Look-ups in named tables: a row name and a column name give one cell, copied from the table.

vipabod:
	fumev	zav	lat	liva
gapa	1908	3533	7044	1945
gadunug	5081	4622	3729	4206
giv	8202	3430	7750	9567

zav of gapa = 3533
zav of giv = 3430
lat of giv = 7750
fumev of giv = 8202
zav of gadunug = 4622
liva of giv = 9567
liva of gadunug = 4206
lat of gadunug = 3729
fumev of gadunug = 5081
lat of gapa = 7044
liva of gapa = 1945
fumev of gapa = 1908

davuro:
fields: vezemo, kogeno, mep, zabe, latas, ril, ratezag, rov, lebon
mumid: [49, 45, 84, 43, 52, 56, 41, 69, 49]
fopil: [20, 39, 51, 65, 63, 55, 58, 62, 49]
muno: [46, 54, 33, 39, 73, 51, 85, 35, 40]
rapa: [37, 80, 73, 50, 38, 35, 64, 52, 35]
bafute: [82, 21, 46, 41, 46, 67, 51, 56, 64]
med: [77, 54, 48, 60, 67, 89, 36, 44, 42]
gokise: [55, 70, 46, 47, 58, 37, 47, 45, 53]
taz: [55, 77, 60, 65, 38, 42, 34, 32, 48]
dol: [50, 24, 39, 40, 50, 47, 75, 60, 57]

bafute, latas -> 46
mumid, lebon -> 49
mumid, zabe -> 43
gokise, zabe -> 47
dol, rov -> 60
med, vezemo -> 77
rapa, lebon -> 35
gokise, ril -> 37
muno, ratezag -> 85
med, latas -> 67
med, kogeno -> 54

peti.tsv
	nug	korota	peziras	pim	metidu	nitogaz	nofison	teneba
reketa	159	194	168	153	132	60	236	113
takima	149	208	174	140	137	102	201	149
somu	175	171	143	175	148	68	237	100
tovanov	151	206	173	143	135	100	202	148
rik	154	201	172	147	133	85	212	141
gakepor	178	167	134	179	150	98	210	119
rugo	165	187	164	160	133	54	244	97
kiv	177	169	138	177	150	88	222	107
duger	170	180	156	167	135	54	244	95
duvi	173	175	149	171	142	57	243	96

metidu of takima = 137
metidu of duvi = 142
nug of takima = 149
peziras of tovanov = 173
nitogaz of somu = 68
nug of rik = 154
peziras of duvi = 149
pim of rik = 147
korota of reketa = 194
pim of duger = 167
pim of kiv = 177
nofison of kiv = 222
nug of duger = 170
korota of rik = 201
nitogaz of rugo = 54
teneba of rugo = 97
korota of duger = 180
pim of somu = 175
teneba of rik = 141
Row with the largest nitogaz: takima

laf =
         fuz  lemat  fefipe
tev      1.3   -4.1    -2.6
gur      1.6   -0.4    -5.1
naru     7.1    2.4    -1.9
riganoz  1.4   -4.1    -2.1
favo     7.8    1.9    -0.2
buv      1.4   -2.6    -4.3
gagureb  4.3    3.1    -4.6

buv, lemat => -2.6
gagureb, fuz => 4.3
gur, lemat => -0.4
riganoz, fuz => 1.4
favo, fuz => 7.8
gagureb, fefipe => -4.6
favo, fefipe => -0.2
gagureb, lemat => 3.1
Which row has the largest fefipe? favo

Table vukudu
,mot,sot,lenu,lik,zusare,forub,nedafir,toz,murinaf,vak
ditavo,-1.46,5.81,-1.34,-2.10,0.59,-1.26,2.92,1.29,2.70,-4.10
nekimo,-0.56,-2.35,3.00,-2.70,1.54,-1.31,2.82,-3.43,-3.15,-4.05
maboki,-2.15,2.60,1.17,0.34,-9.48,-7.30,0.95,-4.70,0.39,2.97
dev,-2.87,0.41,-2.61,-0.36,-1.70,1.95,0.50,-1.44,0.52,-1.02
kad,-3.85,-2.47,-1.66,1.33,-1.83,3.39,-3.57,-2.79,-3.44,1.34
lugis,1.42,1.00,3.08,-3.81,-1.04,-0.22,-2.48,-0.12,-1.01,1.06
lekin,-5.16,-2.20,-0.56,1.97,-2.31,2.72,-4.86,-2.17,-2.62,2.48
nabupip,-5.37,1.49,-2.51,1.41,-2.66,1.64,-0.08,-1.73,0.49,-3.04
sibag,-0.19,0.25,0.73,-1.98,0.44,-0.24,-1.42,-0.25,-0.25,-0.11
lis,-4.73,-0.23,-4.81,2.93,-2.56,0.30,3.61,-3.65,2.30,-3.78
nel,-0.88,4.83,-1.28,-4.94,-0.70,-2.68,2.38,3.82,0.67,-1.86
dizuri,-0.71,0.00,1.10,-2.08,-3.07,-2.18,-1.73,0.57,-0.33,0.34

What is the toz of nel in vukudu? 3.82
What is the forub of dev in vukudu? 1.95
What is the murinaf of dizuri in vukudu? -0.33
What is the lenu of maboki in vukudu? 1.17
What is the zusare of ditavo in vukudu? 0.59
What is the toz of maboki in vukudu? -4.70
What is the murinaf of lugis in vukudu? -1.01
What is the toz of dizuri in vukudu? 0.57
What is the zusare of lugis in vukudu? -1.04
What is the sot of nekimo in vukudu? -2.35
What is the zusare of lis in vukudu? -2.56
What is the toz of kad in vukudu? -2.79

